Here are a small network's activations along a few directions, averaged over the inputs that share one value of a field.
Related values have similar rows: they may be neighbours, one step apart, or belong to one group.
(in the rows, 500 means zero)
Random noise pushes rows far along 3 fixed directions. That doesn't count. These rows show it; they differ only by the noise:
[446 485 497 450 574 537 741 337 686 531 224 583 590 575 774 353]
[496 600 629 735 500 168 435 448 672 449  76 455 461 338 564 537]
[539 509 557 432 425 541 588 552 572 476 520 523 515 535 571 471]
[557 624 616 530 359 519 461 640 526 376 545 470 498 431 503 488]
[507 560 585 575 472 385 534 484 626 458 289 498 504 445 595 479]


Values of Selur:
t4: [472 470 503 636 517 346 224 537 347 543 508 391 471 319 294 580]
t16: [497 661 475 506 590 439 426 465 395 490 447 467 535 336 437 418]
t10: [426 589 475 626 526 410 597 349 675 474 145 476 578 501 743 434]
t9: [526 472 495 493 601 295 647 459 594 568 272 516 473 445 581 560]
t8: [391 616 499 735 598 563 419 389 471 402 439 498 576 453 493 333]
t5: [599 474 536 469 386 411 465 598 576 493 592 507 434 526 444 657]
t1: [545 589 572 541 520 381 538 589 520 490 359 465 499 455 570 510]
t7: [533 151 375 221 530 386 459 565 314 814 830 501 415 591 180 682]
t14: [509 444 474 566 490 509 436 453 572 425 497 485 493 592 579 548]
t13: [512 544 486 482 386 838 474 543 468 328 818 467 512 631 561 444]
t11: [428 600 529 780 480 429 291 435 552 360 367 493 446 439 463 538]
t15: [473 464 470 542 371 794 355 576 371 423 888 447 489 513 396 482]
t12: [581 549 569 517 479 274 391 688 371 593 489 451 420 347 271 655]
t3: [468 671 568 646 431 536 421 465 592 334 456 522 519 524 577 464]
t17: [473 383 440 353 609 443 523 496 318 625 486 522 428 504 339 514]
t2: [541 362 472 575 547 329 270 492 403 612 582 443 414 392 168 682]
t6: [478 590 468 386 568 644 677 498 445 479 450 549 543 487 646 408]
The values of Selur form a ring.
Name the neighbours of t2, in listed order.
> t4, t8
Name the neighbours of t11, in listed order.
> t13, t15
Name the neighbours of t17, in listed order.
> t16, t7
Name the neighbours of t6, in listed order.
> t9, t12

Values of Zefa:
k15: [592 156 429 273 588 189 491 475 371 839 802 587 296 678 158 751]
k10: [703 426 542 287 299 637 561 664 536 527 880 505 478 702 459 540]
k17: [730 465 635 381 252 403 400 928 457 497 861 463 415 520 270 735]
k9: [375 342 398 408 691 536 655 307 473 659 427 539 577 635 503 365]
k8: [578 283 481 283 546 221 632 489 521 763 605 517 452 637 350 652]
k6: [555 499 584 592 545  79 247 675 337 552 388 407 246 304 184 758]
k14: [470 386 376 306 684 415 599 414 459 747 513 615 439 559 403 631]
k12: [580 256 445 327 484 511 695 380 679 694 595 553 504 611 588 620]
k5: [588 399 603 330 406 463 579 623 511 605 663 564 438 510 409 544]
k2: [476 442 447 587 428 518 438 501 531 389 542 370 494 589 563 479]
k3: [490 370 454 577 587 553 536 296 642 621 425 537 503 595 505 521]
k13: [520 413 412 272 600 574 693 528 456 597 494 564 582 555 568 390]
k1: [484 223 481 545 521 492 578 473 657 674 512 533 456 631 529 655]
k4: [468 320 451 561 517 385 424 439 402 602 522 466 426 485 311 583]
k11: [560 641 573 601 408 272 453 570 603 384 291 415 433 378 585 607]
k7: [383 424 406 522 567 717 443 461 435 459 554 561 519 546 539 496]
k16: [417 380 421 478 521 433 594 260 632 501 360 550 515 698 757 484]
The values of Zefa form a ring.
Name the neighbours of k12, in listed order.
> k10, k16
Name the neighbours of k17, in listed order.
> k5, k11
Name the neighbours of k4, in listed order.
> k9, k7
Name the neighbours of k1, in listed order.
> k2, k3
